Each row below is a small network's average activation on inputs in which a field has the value named, seen along a few directions.
Related values have similar rows: they may be neighbours, one step apart, or belong to one group.
(in the rows, 500 means zero)
Random noise pushes rows far along 4 fixed directions. That doesn't count. These rows show it; they differ only by the noise:
[460 535 502 539 578 559 481 453 472 525 575 529 524 533]
[629 470 515 525 512 564 521 354 430 449 555 523 591 546]
[440 568 549 330 459 559 568 345 529 502 432 439 567 600]
[675 366 374 439 685 468 458 431 430 546 457 522 568 540]
[325 563 447 515 645 547 423 568 509 602 533 522 450 530]
[336 632 585 493 523 578 536 413 524 533 593 501 528 552]


Vako, 18 values:
d4: [355 563 560 659 393 550 496 541 500 406 530 503 473 569]
d6: [507 630 586 543 457 417 546 404 477 481 627 542 588 430]
d11: [645 494 506 711 486 491 447 540 372 370 552 573 561 437]
d15: [289 674 570 492 300 515 516 633 593 496 412 452 438 472]
d18: [594 406 459 631 627 392 459 547 479 496 611 618 538 324]
d5: [337 575 581 435 615 435 503 492 587 672 618 495 464 552]
d3: [572 491 498 670 401 570 497 638 508 402 623 548 383 399]
d8: [590 415 483 399 567 336 516 466 546 551 457 498 479 401]
d16: [651 208 332 483 631 471 448 554 451 587 432 497 417 450]
d10: [508 497 542 430 391 485 599 520 578 440 467 486 450 431]
d14: [355 536 504 342 703 387 536 522 547 639 451 469 515 585]
d2: [634 438 392 557 133 735 413 669 500 328 328 429 334 493]
d9: [686 425 540 375 418 551 518 380 470 515 458 452 545 538]
d7: [445 399 404 503 609 381 426 571 477 569 333 452 492 506]
d12: [467 518 507 396 567 498 585 512 549 546 602 481 477 460]
d1: [383 576 431 588 512 479 356 682 496 510 428 568 439 447]
d17: [339 629 583 698 279 688 464 563 476 446 612 490 435 586]
d13: [777 336 407 577 516 462 459 498 395 347 368 507 574 548]
The values of Vako form a ring.
Question: List every value one step from d1, in the order listed.
Answer: d6, d11
Question: List every value one step from d8, in the order listed.
Answer: d18, d10
Question: List every value one step from d12, in the order listed.
Answer: d16, d2
Question: List every value one step from d5, in the order listed.
Answer: d9, d17

Maviv, 9 values:
j1: [558 393 426 255 578 549 610 359 625 558 417 379 416 694]
j7: [317 676 499 894 601 469 518 694 363 469 656 596 486 442]
j5: [389 696 635 656 262 427 546 582 609 326 458 510 497 404]
j3: [133 692 708 359 667 235 613 201 585 743 555 432 695 610]
j2: [334 630 583 538 277 546 438 737 487 470 508 515 383 167]
j6: [430 684 828 523 207 737 766 305 588 331 782 523 514 353]
j8: [285 494 298 446 359 729 407 843 659 542 318 480 129 564]
j9: [104 662 435 664 670 566 158 833 438 677 569 505 384 605]
j4: [423 477 456 501 424 732 296 532 478 484 465 506 454 668]
The values of Maviv form a ring.
Question: List every value one step from j1, in the order listed.
Answer: j8, j4
Question: List every value one step from j2, in the order listed.
Answer: j5, j6
